A small network was shown many inputs. Here are its activations along a few directions, one row for each input.
In each table, some parts of the input vary, and every possible input appears once, in random order.
A made-up example of a description, with smaller parts first: one of 8 places around a ring, together with either a single point or (one of 2 separate values, together with one of 4 places along a line) or one of 9 places along a line.
Shared parts are said once, and a part with two or three values counts as separate values.

Other details of the inputs vary at random and push rows far along two fixed directions, the same in every table; ignore that.

Rows:
R1: [  1   1  18 -15  14  -8  21   7   5  32 -10  -9  -1  -7  10 -24]
R2: [ 20  20 -31  -7 -14  11 -17 -16  -9 -46  12  31  45  -1  -2  11]
R3: [ -4   5  -3 -38  23   7  12  10  28  27 -17  -5   0  -7  -5 -24]
R4: [  9  28   0 -19 -21  12  -1  -4 -18 -59   1  23  58  -5  13   9]
R5: [ -1   6  43  -2  28 -11  11  10 -22   9 -18 -38 -33 -15  26 -26]
R6: [ -4  -8  40  -9  11 -12  24  11  -6  32  -8 -18   3  -9  20 -15]
R7: [  5  46 -32 -18  -3  27 -35  -8 -18 -90  -5  13  17  -8  -4   7]
R8: [ 14  -9  26   1  18 -15  20   2  -7  44  -3 -13  -1 -11  21 -23]
R9: [ 10  43  -4  -4 -12  15 -24  -8 -41 -98  -2  10  26  -7  14  12]
R10: [ -2  17   4 -21  40   3   5  15   6   3 -24 -28 -35 -11   6 -32]
R11: [-18 -32 -46  71 -55   7 -42 -21   5 -25  36  22 -30  37 -53  68]
R12: [-27 -44 -15  86 -64  -3 -33 -12  -9 -26  30  16 -25  39 -30  74]
R13: [  9   1 -16 -23  28   0   6  -2  28  42  -7  -3  -9  -7  -6 -24]
R14: [-11  -2  -1 -39  22   6  11  13  32  33 -21  -5  -7  -8  -3 -23]
R15: [ -8 -11  39 -10   8 -10  24  13  -5  33 -13 -18   1  -7  21 -14]
R16: [ 22  20 -16  -1 -18   7 -11 -17 -19 -49  14  30  50  -4   9  11]
R17: [  0   2   2 -25  21  -2  17   8  17  34 -10  -6  -2  -5   0 -26]
R18: [ 20  25 -14  -8 -19   6  -8 -13 -19 -56  14  28  50  -5   9  12]
R19: [  5   5 -12 -30  27   0   9   2  28  37  -5  -3 -10  -8  -4 -24]
R20: [-24 -65  20  90 -31 -25  -2  -3  -4  57  23 -22 -69  28 -23  38]
R21: [ 10  -7  29  -4  13 -17  21   6  -8  35   0 -14  -1 -11  20 -18]
R22: [ 17  24 -28 -17 -12  10 -12 -10  -7 -51  12  28  46  -2   0   8]
R23: [-36 -65  -9  76 -24 -12 -12   2  26  56  20 -13 -76  37 -44  42]
R24: [ -7   1   6 -34  21   2  16  15  19  27 -19  -6   3  -5   6 -22]
Description of these inputs: one of 4 places along a line, together with either a single point or one of 5 places along a line.
The inputs of R5 and R9 match in every part but the place on the line of 4. If R21 is changed in the same way as R5 into R9, which row does it become?
Answer: R18
Which other rows does R17 become when the place on the line of 5 takes its other values? List them by row number.
Answer: R2, R22, R23, R24
Which other rows does R20 become when the place on the line of 4 takes its other values? List them by row number.
Answer: R1, R11, R17
Start at R14 and move only the place on the line of 4, one step at a time. The first step leads to R24. Which rows follow, in order?
Answer: R12, R15

Rows:
R25: [ -7  -7   3 -16  11   2   5   6  20  24  -9  -3  -7  -2   0  -7]
R26: [  2   5  -7  -8  21  -1   6   5  17  19  -4  -7 -15  -3  -6 -17]
R27: [ -8   2  -6 -17  17   0   8   7  16  20 -10  -6 -15   0 -10 -14]
R28: [ -8   2  17  -5  15  -3   6   9  -2  12 -12 -18 -20  -5   2 -16]
R29: [  4   4   2  11 -19   0  -7  -4 -19 -33   9  15  28   3  12  14]
R30: [  8  -2  -2  -8  17  -5   1  -1   7  26  -1  -4 -12  -8   3 -16]
R31: [-36 -59 -20  90 -49  -7 -28  -9  18  23  33  -1 -67  41 -50  64]
R32: [ -3   2  20  -2   9  -6  12   6  -3  17  -9 -15 -16  -5   8 -10]
R33: [  2  -3  23  -5  11 -10  17   7  -3  20  -2 -14  -8  -4   7 -12]
R34: [  2  -3   8  -5   9  -6  12  -2   7  28  -3  -7  -2  -2   0 -15]
R35: [  4   0 -12  -5 -16   9  -6  -4  -5 -23   3  16  30  -1   1  12]
R36: [ 11  18 -21  -9   2  11 -12  -5   0 -32   2  13  19  -1   0   2]
R37: [ -1  -5  22   1   7 -10  18   9  -2  23  -4  -5  -5  -1  10 -13]
R38: [  7   5   2   6 -14   0  -8  -6 -21 -36  10   6  24   0   8  17]
R39: [  3   5 -11  -3 -21   7  -4  -2  -5 -25   5  17  30   2  -5  13]
R40: [ -1  -1  17  -4  13  -6   9   4  -3  18 -10 -17 -14  -8  15 -11]
R41: [ 15  15 -17  -3 -11   4 -10 -12 -10 -32  11  18  20  -4  -4   6]
R42: [  4  -6   7  -5  13  -3   9  -3   6  30  -4  -6  -1  -4   5 -13]
R43: [  2  13  -3   1 -10  11 -16  -4 -19 -46  -1   4  14  -3   7   9]
R44: [  1  13 -22 -15  -4  12 -11  -2   1 -32  -2  15  16   3  -3   6]
What is each input in this table made of?
Answer: one of 2 separate values, together with either one of 4 places along a line or one of 6 places around a ring
The inputs of R41 and R30 match in every part but the choice among 2 separate values. If R34 is changed in the same way as R41 into R30, which row does it become?
Answer: R42
Which other rows does R38 become when the choice among 2 separate values takes its other values? List them by row number.
Answer: R33
